Each row has a name. After each piece below comes the name of the row it's from, unless a question asks for something else. Each question is about the rows just above it. Places in a row count from 0.

127, 118, 118, 118 -> k_34
265, 265, 117, 265 -> k_606
127, 134, 118, 218 -> k_941
-266, -266, -266, 276 -> k_848
134, 127, 323, 276 -> k_708
127, -267, 118, 632 -> k_841
Where does -266, 276 start? Give its row and place.	k_848, 2
Row and place where 127, 118 starts:	k_34, 0
Count of 265 in k_606:	3
Where do -266, -266, -266, 276 appear?	k_848
Times -266 occurs in k_848:	3
Row and place where 127, 323, 276 starts:	k_708, 1
Times 118 occurs in k_34:	3

363, 561, 567, -864, -595, -521, -369, 641 = k_431
-699, 469, 391, 701, -520, -556, 696, 525 = k_88
-785, -493, -863, -884, 472, 460, 801, -379 = k_600
334, 501, 551, -856, 551, 551, 551, 575 = k_989
Row and place where 551, 551, 551, 575 starts:	k_989, 4
Times 552 occurs in k_989:	0
Row and place where -520, -556 starts:	k_88, 4

-244, 221, -63, -182, -279, 458, -599  k_30
-292, -169, -530, -169, -39, -169, 528  k_595
-8, 354, 508, 222, -147, -417, -133  k_530
-402, -218, -759, 558, -218, -218, -759  k_729
270, 402, -365, -148, -219, 493, 70  k_285
340, -8, 222, 508, 341, 341, -8  k_637
Count of -217 in k_729:	0
Where does -8, 222, 508 start? Give its row and place.	k_637, 1
Count of -169 in k_595:	3
340, -8 begins in row and place	k_637, 0
Count of -218 in k_729:	3
How many times does k_637 hold 342?	0

-138, -37, 425, -111, 410, -509, -86, -351, -180, 66, -15, 222, -265, 232, 374, 251, -223 : k_493
-138, -219, -7, -109, 880, -509, -7, -39, -86, -128, 144, -86, -121, -109, 374, 209, -274 : k_643
-138, -350, -156, -111, 410, -342, 293, -221, 30, -180, 375, 222, -121, 144, 165, 103, -223 : k_623
-138, -173, 210, -111, 410, -351, 210, -351, -180, 30, -180, 222, -195, 232, -108, -180, -351 : k_819
375, 222, -121, 144 begins in row and place	k_623, 10
Count of -351 in k_819:	3
How many times does k_643 hold 375?	0
Where does -180, 30 start? Give its row and place.	k_819, 8
Times -109 occurs in k_643:	2
How many times does k_643 hold 210?	0
Where does 30, -180, 375, 222 start? Give its row and place.	k_623, 8

-39, 35, 53, 53, 53  k_368
537, -29, 3, -26, -153  k_766
153, 6, -84, -30, 33  k_159
537, -29, 3, 18, -26  k_14
-792, 26, 35, 56, -227  k_31
-25, -21, -57, 73, -267  k_658
425, 44, 70, 27, -755  k_901
Where does 3, -26 start? Give its row and place.	k_766, 2
Where does 537, -29, 3, -26 start? Give its row and place.	k_766, 0
Count of 53 in k_368:	3

-291, 70, -291, -291, -291, 70  k_324
57, 57, 89, 57, 57, 58  k_261
-42, -334, -171, -88, -200, -273  k_592
-292, -133, -335, -335, -335, -335  k_957
Count of -335 in k_957:	4
How many times does k_261 hold 57?	4
Count of -292 in k_957:	1
Count of -291 in k_324:	4
Count of 58 in k_261:	1

889, -222, -85, 100, 1, 354, 666, -242, 284, -609 = k_308
889, -222, -85, 100, 1, 354, -201, -170, -210, -12 = k_432
282, -293, 34, -265, 957, -265, 34, -182, 34, -265 = k_244
-145, -223, -261, 215, 59, -257, -122, -207, -282, 250 = k_608
-380, -222, -85, 100, 1, 354, 666, -242, 284, -609 = k_927
-226, 138, 36, -660, -97, 409, -45, 675, -216, -807 = k_250
-806, -46, -160, -720, -188, -248, -46, 126, 601, -363 = k_229
-806, -46, 33, -720, -188, -248, 4, -104, -296, 671 = k_873
257, -86, -78, 349, -161, -115, -128, -152, -463, 237 = k_882
97, 112, 23, 183, -267, 450, 24, -176, -547, -394 = k_140
-972, -22, 282, -293, 238, -265, 957, 3, 35, -132 = k_589
Times 34 occurs in k_244:	3
How many times does k_229 hold -806?	1
Row and place where 282, -293, 238, -265, 957, 3, 35 starts:	k_589, 2

